These are the activations of a small neural network, seen along a few directions. Each row is one input.
In each table, some parts of the input vary, and every possible input appears once, in random order.
Descriptions start from the smaller parts, as in this example, which fits no table here: line(6) and (point or line(11) or (values(3) and ring(5))).
Shared parts are said once, and a part with two or three values counts as separate values.
In the rows, zero is written as 100.

Other details of the inputs shift rows strongly along two fixed directions, in all tables alike. That doesn't count.

A family of inputs:
row 1: 110,80,62,82,60,69,133,90,86,83,85,102,127
row 2: 111,80,64,107,72,95,150,105,110,91,69,111,101
row 3: 127,80,72,78,77,64,110,113,80,57,58,111,132
row 4: 93,80,83,102,79,128,106,92,123,123,121,109,62
row 5: 77,153,173,130,147,119,42,114,75,138,109,97,68
row 6: 111,85,55,81,85,66,140,100,92,84,85,103,134
row 7: 132,85,63,77,82,104,117,110,102,58,76,108,111
row 8: 87,94,100,98,103,113,84,82,117,108,123,92,105
row 9: 126,86,69,81,100,88,132,97,112,66,77,120,126
row 10: 73,168,132,111,97,72,70,122,33,95,28,85,92
row 11: 133,100,90,90,92,71,139,123,84,54,33,103,108
row 12: 113,74,61,81,73,76,152,93,99,91,98,108,131
row 13: 53,140,175,140,142,104,48,96,85,139,110,81,98
row 14: 106,75,104,94,111,124,80,89,126,92,130,107,101
row 15: 95,48,96,116,97,116,108,82,145,146,159,109,92
row 16: 71,154,120,111,100,85,76,112,47,102,62,86,84
row 17: 88,71,94,98,94,134,102,65,137,122,167,96,94
row 18: 118,88,61,78,84,66,134,107,102,77,84,111,136
row 19: 57,150,163,146,139,110,54,105,74,141,116,72,85
row 20: 126,83,65,79,86,88,116,91,108,60,78,115,121
row 21: 121,71,99,79,109,143,91,94,140,111,152,103,56
row 22: 98,82,93,94,117,126,104,85,149,112,156,106,105
row 23: 133,65,77,77,97,87,146,101,122,60,75,115,112
row 24: 108,128,68,74,86,81,137,120,72,76,40,106,109
row 25: 128,109,73,70,94,93,133,128,80,59,46,122,105
row 26: 97,85,83,83,103,151,125,86,136,135,170,104,74
row 27: 71,139,139,150,79,64,81,116,43,98,18,88,90
row 28: 117,109,53,66,75,99,123,109,100,72,82,110,97
row 29: 79,143,171,142,133,114,25,103,77,127,111,82,79
row 30: 83,152,134,125,114,81,83,121,66,97,62,88,106
row 31: 134,86,64,78,88,58,132,110,88,65,60,118,138
row 32: 95,158,146,130,119,69,77,126,43,85,29,95,109
row 33: 87,54,94,116,90,131,98,69,150,128,150,107,81
row 34: 83,127,185,142,132,109,33,108,82,123,105,75,65
row 35: 103,71,84,88,98,111,82,85,137,119,166,99,105
row 36: 121,74,104,81,123,144,108,101,144,116,152,108,60
row 37: 71,161,130,130,97,64,74,115,32,88,35,75,105
row 38: 140,56,73,73,91,71,141,107,114,71,85,112,118
row 39: 118,74,97,93,124,150,97,101,144,110,157,106,91
row 40: 97,79,88,92,104,126,88,78,145,106,156,101,100
row 41: 103,93,79,90,96,128,95,90,124,110,134,87,96
row 42: 105,116,73,94,61,75,134,103,65,68,47,93,115
row 43: 92,71,80,94,119,134,113,74,149,122,171,100,101
row 44: 83,92,173,130,137,125,40,85,121,129,147,86,69
row 45: 101,68,83,86,98,115,85,80,133,127,162,92,107
row 46: 84,95,181,134,133,101,27,96,98,140,142,80,76
row 47: 57,146,173,149,126,113,64,101,71,145,115,75,84
row 48: 118,96,84,79,104,133,89,96,119,104,132,111,77
row 49: 118,61,89,89,108,119,75,81,138,119,169,105,102
row 50: 119,74,83,73,109,158,87,96,141,109,162,112,71
row 51: 49,136,180,149,129,104,63,89,76,142,115,83,94
row 52: 96,76,78,92,95,101,92,82,115,117,148,92,108
row 53: 110,110,49,71,88,94,148,110,89,80,75,108,102
row 54: 109,102,73,84,84,53,130,111,75,79,50,101,141
row 55: 107,88,63,93,72,99,150,109,104,96,67,120,85
row 56: 69,133,123,121,102,73,78,95,62,92,65,86,110
row 57: 106,80,78,88,114,147,110,88,150,127,166,93,95
row 58: 110,73,102,92,121,125,102,95,133,94,129,113,108
row 59: 70,122,142,146,77,39,73,110,39,107,26,94,107
row 60: 123,95,48,75,73,98,127,103,112,66,89,102,113
row 61: 111,131,70,76,87,78,135,125,76,68,44,112,108
row 62: 108,112,56,72,58,86,144,105,71,70,56,105,100
row 63: 66,119,145,148,100,72,95,103,72,110,46,102,100
row 64: 96,115,140,115,118,68,75,121,63,94,66,102,121
Each input here is: values(2) and line(4) and line(8).
Question: Changing only the line(8) part turns row 37 into row 41. The same change can be made to row 19. Which row results?
Answer: row 57

A family of inputs:
row 65: 113,72,72,86,87,106,120,89,122,87,108,106,106
row 66: 101,68,81,101,85,95,130,87,118,111,116,102,107
row 67: 111,85,104,94,113,129,84,97,123,113,140,100,80
row 68: 122,90,52,76,69,51,147,105,82,58,47,110,144
row 69: 117,107,60,77,78,75,129,109,79,65,60,105,117
row 70: 115,80,53,79,77,88,132,94,110,75,85,105,122
row 71: 102,61,78,95,94,125,105,82,142,123,150,109,90
row 72: 117,102,56,78,70,84,158,113,87,71,50,109,102
row 73: 80,124,134,122,110,64,79,106,64,105,76,91,119
row 74: 74,132,142,122,115,91,60,105,71,118,99,86,96
row 75: 96,91,99,101,113,138,86,87,132,124,156,95,86
row 76: 117,61,89,85,109,139,93,89,145,116,165,104,83
row 77: 126,105,40,67,63,65,151,112,75,47,34,110,129
row 78: 106,75,84,91,106,143,102,81,145,116,162,102,83
row 79: 70,122,139,131,99,92,81,102,74,123,88,86,86
row 80: 110,79,64,81,85,99,118,89,115,92,113,103,115
row 81: 79,144,141,115,125,103,67,113,71,117,96,90,86
row 82: 90,134,136,119,109,87,75,114,68,94,64,94,91
row 83: 80,129,133,122,104,86,79,104,70,99,71,92,100
row 84: 119,83,53,81,74,96,137,102,108,80,80,116,103
row 85: 111,95,68,88,73,69,131,100,85,63,50,106,122
row 86: 74,133,143,122,112,92,60,104,72,119,98,86,98
row 87: 93,75,104,108,116,121,91,82,136,128,159,96,105
row 88: 118,78,92,81,119,149,101,97,146,115,158,107,74
row 89: 116,82,79,86,92,105,114,100,116,84,103,107,100
row 90: 115,68,76,90,94,99,127,90,124,89,110,108,117
row 91: 112,88,80,89,95,118,113,95,117,91,110,105,94
row 92: 88,129,149,122,119,101,61,110,78,110,90,92,82
row 93: 98,101,100,91,119,141,91,95,126,124,153,98,83
row 94: 94,80,98,97,109,121,82,83,128,126,161,95,95
row 95: 77,131,132,122,108,89,73,106,73,106,80,88,102
row 96: 94,74,103,103,115,121,89,81,134,131,166,97,106
row 97: 109,83,83,90,93,113,113,94,117,91,110,105,100
row 98: 122,69,74,81,89,102,116,95,123,86,109,109,104
row 99: 102,93,105,95,121,149,94,94,135,120,151,102,75
row 100: 77,118,142,130,113,78,80,99,77,108,81,92,111
row 101: 115,57,90,87,108,132,91,85,146,118,164,103,87
row 102: 81,135,124,123,87,72,99,112,53,99,44,90,93
row 103: 122,121,58,75,74,66,153,120,66,41,11,112,119
row 104: 103,67,79,94,95,131,106,87,140,121,149,110,87
row 105: 79,146,142,115,123,104,67,112,72,118,94,89,87
row 106: 75,113,140,134,109,78,79,103,78,120,82,99,105
row 107: 77,136,142,125,119,107,73,113,78,123,87,99,77
row 108: 74,135,140,122,110,88,65,106,67,112,86,87,101
row 109: 111,80,65,80,84,97,115,89,116,94,115,103,114
row 110: 82,143,133,116,120,103,79,113,75,107,81,91,91
row 111: 107,87,63,91,61,68,144,99,86,77,55,104,114
row 112: 118,72,72,84,89,102,117,93,124,86,108,107,104
row 113: 99,97,96,94,107,125,87,90,119,119,146,96,91
row 114: 124,94,71,75,98,112,128,109,115,77,91,111,94
row 115: 92,108,145,122,118,80,71,107,79,109,87,95,105
row 116: 91,123,139,117,109,86,72,112,73,98,72,95,95
row 117: 85,117,156,130,120,78,67,108,76,110,82,94,105
row 118: 138,109,56,64,77,68,149,128,69,40,15,116,114
row 119: 82,119,153,132,120,78,69,106,77,109,82,93,105
Question: Changing only one part turns row 112 into row 114. The same change can be made to row 85. Which row results?
Answer: row 103
Question: What is each input in this table made of?
Answer: line(5) and (values(2) or line(9))
Question: Which other rows agree with row 119 in the line(5) part? List them by row number.
Answer: row 66, row 68, row 73, row 87, row 90, row 96, row 100, row 106, row 115, row 117
Question: A walk changes only the line(5) part. It starts at row 96 and steps to row 80. List the rest of the walk in order.
Answer: row 108, row 77, row 93
Question: Change only the values(2) part in row 71. List by row number the other rows that result.
Answer: row 111

A family of inputs:
row 120: 103,114,120,102,104,97,77,113,82,89,81,99,93
row 121: 107,69,73,91,88,104,121,84,127,104,125,100,114
row 122: 121,68,72,82,98,101,109,91,126,90,128,103,116
row 123: 92,116,127,105,113,77,66,105,76,99,90,95,117
row 124: 83,106,160,130,130,128,50,100,109,138,141,93,73
row 125: 108,157,104,90,97,68,109,130,41,55,15,100,108
row 126: 103,105,66,76,92,130,120,94,115,104,130,100,86
row 127: 103,69,74,92,89,106,121,84,130,101,122,105,106
row 128: 126,51,58,79,88,104,139,87,138,88,122,110,120
row 129: 96,119,136,117,109,94,71,113,77,99,80,98,90
row 130: 76,126,168,132,141,132,41,104,105,144,138,90,66
row 131: 75,110,166,134,137,119,36,91,108,136,145,88,80
row 132: 132,59,52,64,89,110,122,89,139,72,121,112,110
row 133: 63,105,147,135,119,119,57,83,110,145,146,85,84
row 134: 103,122,105,103,88,34,110,117,47,66,18,105,141
row 135: 75,107,136,122,116,126,68,94,106,145,142,87,67
row 136: 77,118,139,130,111,73,78,102,75,111,86,87,114
row 137: 105,75,83,94,90,119,114,94,125,109,125,105,91
row 138: 76,136,128,121,104,96,79,110,73,113,76,92,86
row 139: 109,91,56,78,90,128,127,96,122,98,120,106,93
row 140: 65,105,157,135,125,124,54,87,107,148,143,87,75
row 141: 77,124,126,125,92,92,80,103,72,114,83,93,88
row 142: 92,101,119,117,107,77,94,102,87,100,88,95,118
row 143: 110,115,86,99,71,52,135,122,57,57,10,109,119
row 144: 100,72,57,84,78,96,121,80,120,109,133,105,119
row 145: 105,94,74,86,102,130,116,97,123,107,125,104,89
row 146: 98,75,71,95,82,109,115,79,127,106,130,102,101
row 147: 113,68,58,83,77,117,130,92,127,98,121,108,96
row 148: 90,153,91,104,79,64,114,120,38,70,13,99,108
row 149: 86,118,144,128,111,91,80,113,76,107,75,99,92
row 150: 79,112,165,126,137,120,30,93,104,136,149,81,88
row 151: 124,85,72,77,100,121,111,102,126,90,116,111,90
row 152: 85,126,117,112,103,96,91,110,82,106,74,97,89
row 153: 103,118,125,107,109,92,82,113,78,97,78,97,86
row 154: 114,91,50,65,89,133,137,95,126,95,130,104,91
row 155: 109,144,100,98,94,65,114,129,47,58,8,106,113
row 156: 126,58,57,70,94,101,119,88,133,91,135,113,122
row 157: 133,58,49,63,90,104,120,91,134,76,129,106,120
row 158: 110,65,78,88,99,95,119,89,125,103,127,111,122
row 159: 119,66,77,87,96,106,118,89,133,89,118,110,108
row 160: 121,57,71,84,91,112,131,89,134,91,117,114,102
row 161: 96,128,137,108,114,93,67,116,71,98,77,92,84
row 162: 119,76,61,78,91,119,132,98,134,94,117,112,94
row 163: 100,116,76,98,59,50,132,108,52,61,13,104,119
row 164: 94,156,100,95,89,66,120,126,40,66,13,96,108
row 165: 131,54,60,74,87,114,133,90,137,83,118,116,104
row 166: 65,105,146,134,118,117,56,83,106,149,149,80,91
row 167: 118,72,72,84,92,112,130,97,126,99,117,108,90
row 168: 125,61,71,82,94,106,122,88,133,91,124,106,116
row 169: 91,125,107,110,85,31,114,114,45,74,20,102,140
row 170: 81,108,160,122,133,127,36,95,104,131,141,89,74
row 171: 135,75,48,58,92,124,123,102,136,77,118,114,95
row 172: 61,110,157,140,128,110,48,87,102,152,149,78,93
row 173: 108,109,89,102,79,43,133,114,63,52,9,109,131
row 174: 116,60,68,85,87,110,132,88,132,93,118,112,102
row 175: 79,137,161,119,145,141,51,104,101,138,145,87,67
row 176: 59,108,146,132,120,108,52,84,100,155,153,85,98
row 177: 105,89,63,85,84,121,118,93,123,106,121,105,87
row 178: 113,61,38,78,71,101,136,79,131,96,134,102,119
row 179: 69,103,134,130,110,117,61,79,109,147,153,82,91
row 180: 104,129,112,108,89,52,117,127,46,67,7,103,107
row 181: 85,136,128,117,116,102,86,112,77,106,80,96,90
row 182: 96,106,124,115,110,78,83,103,85,99,89,93,116
row 183: 118,72,86,88,102,109,101,89,127,97,130,102,109
row 184: 98,118,133,113,111,91,83,113,79,103,77,97,86
row 185: 130,95,58,54,101,132,121,104,124,78,124,106,92
row 186: 84,123,115,114,91,89,91,104,72,110,79,92,84
row 187: 95,138,127,110,120,105,73,115,76,98,81,97,88
row 188: 101,70,70,87,90,96,119,85,123,110,130,105,120
row 189: 128,74,50,70,96,128,141,99,135,85,118,117,98
row 190: 92,125,111,116,84,42,115,113,52,65,12,101,125
row 191: 53,116,163,146,128,113,39,86,97,158,155,74,90
row 192: 116,95,67,72,100,126,133,101,123,92,121,106,92
row 193: 124,94,67,69,105,130,108,104,122,84,119,108,93
row 194: 109,119,79,92,71,53,137,120,55,62,10,104,111
row 195: 104,70,72,90,83,113,121,85,123,103,121,105,98
row 196: 109,114,106,101,90,67,102,113,64,66,36,105,111
row 197: 117,80,75,85,100,120,122,101,129,97,114,112,92
row 198: 92,104,117,116,99,77,99,99,86,100,82,94,116
row 199: 87,144,136,111,122,103,87,117,72,102,78,94,88
Question: What is each input in this table made of?
Answer: line(8) and line(10)
Question: Changing only the line(8) part turns row 168 into row 166. The same change can be made to row 130. Which row results?
Answer: row 138
Question: Changing only the line(8) part turns row 176 into row 188. The same change can be made to row 195. Which row results?
Answer: row 140
Question: A walk changes only the line(8) part. It starts at row 141 and steps to row 147. List the rest of the walk in order.
Answer: row 137, row 143, row 149, row 124, row 129, row 120
Question: Change only the line(10) part in row 163. List by row number the other rows that result.
Answer: row 126, row 141, row 144, row 146, row 148, row 177, row 178, row 179, row 186

A family of inputs:
row 200: 78,110,133,133,98,82,82,100,81,109,71,101,100
row 201: 107,78,136,95,148,185,67,94,166,144,195,107,31
row 202: 117,85,44,64,88,120,139,96,128,96,127,108,106
row 203: 92,124,129,110,107,86,70,105,71,90,78,96,106
row 204: 112,104,81,86,94,79,110,106,86,68,64,107,124
row 205: 84,143,119,103,104,100,73,110,68,107,89,90,91
row 206: 84,114,151,130,119,74,70,103,76,114,89,91,107
row 207: 133,61,61,68,89,101,114,92,127,81,126,108,115
row 208: 112,135,138,114,118,113,85,133,75,86,52,104,69
row 209: 84,115,136,123,113,88,83,98,83,107,89,97,105
row 210: 124,78,44,66,89,114,130,93,130,78,117,105,109
row 211: 62,112,138,134,113,131,64,90,108,158,148,91,65
row 212: 84,103,151,122,139,114,40,95,110,135,153,89,93
row 213: 109,103,85,91,93,77,119,107,88,70,64,108,127
row 214: 98,111,124,110,109,68,86,110,77,92,74,96,122
row 215: 83,148,114,105,109,91,81,114,63,102,73,92,100
row 216: 124,47,56,87,74,87,136,90,131,90,103,115,114
row 217: 79,67,115,121,113,157,76,70,161,158,197,92,64
row 218: 109,79,93,100,84,70,118,102,91,88,74,103,117
row 219: 106,113,79,88,88,81,123,108,85,73,63,98,118
row 220: 81,124,129,122,108,93,87,99,81,109,89,87,96
row 221: 115,103,69,77,83,93,116,100,95,70,80,99,108
row 222: 125,38,44,72,78,119,147,80,150,92,135,116,109
row 223: 113,62,53,81,76,114,142,86,130,94,119,104,99
row 224: 102,118,73,89,82,82,132,108,77,85,65,104,108
row 225: 82,125,106,111,85,83,108,109,63,104,63,95,96
Question: What is each input in this table made of?
Answer: values(2) or (line(4) and line(6))
Question: A walk changes only the line(4) part. It starts at row 224 and steps to row 220. List the rest of the walk in order.
Answer: row 209, row 206
Question: Change only the line(6) part in row 204. List by row number the other rows that result.
Answer: row 200, row 203, row 209, row 213, row 222
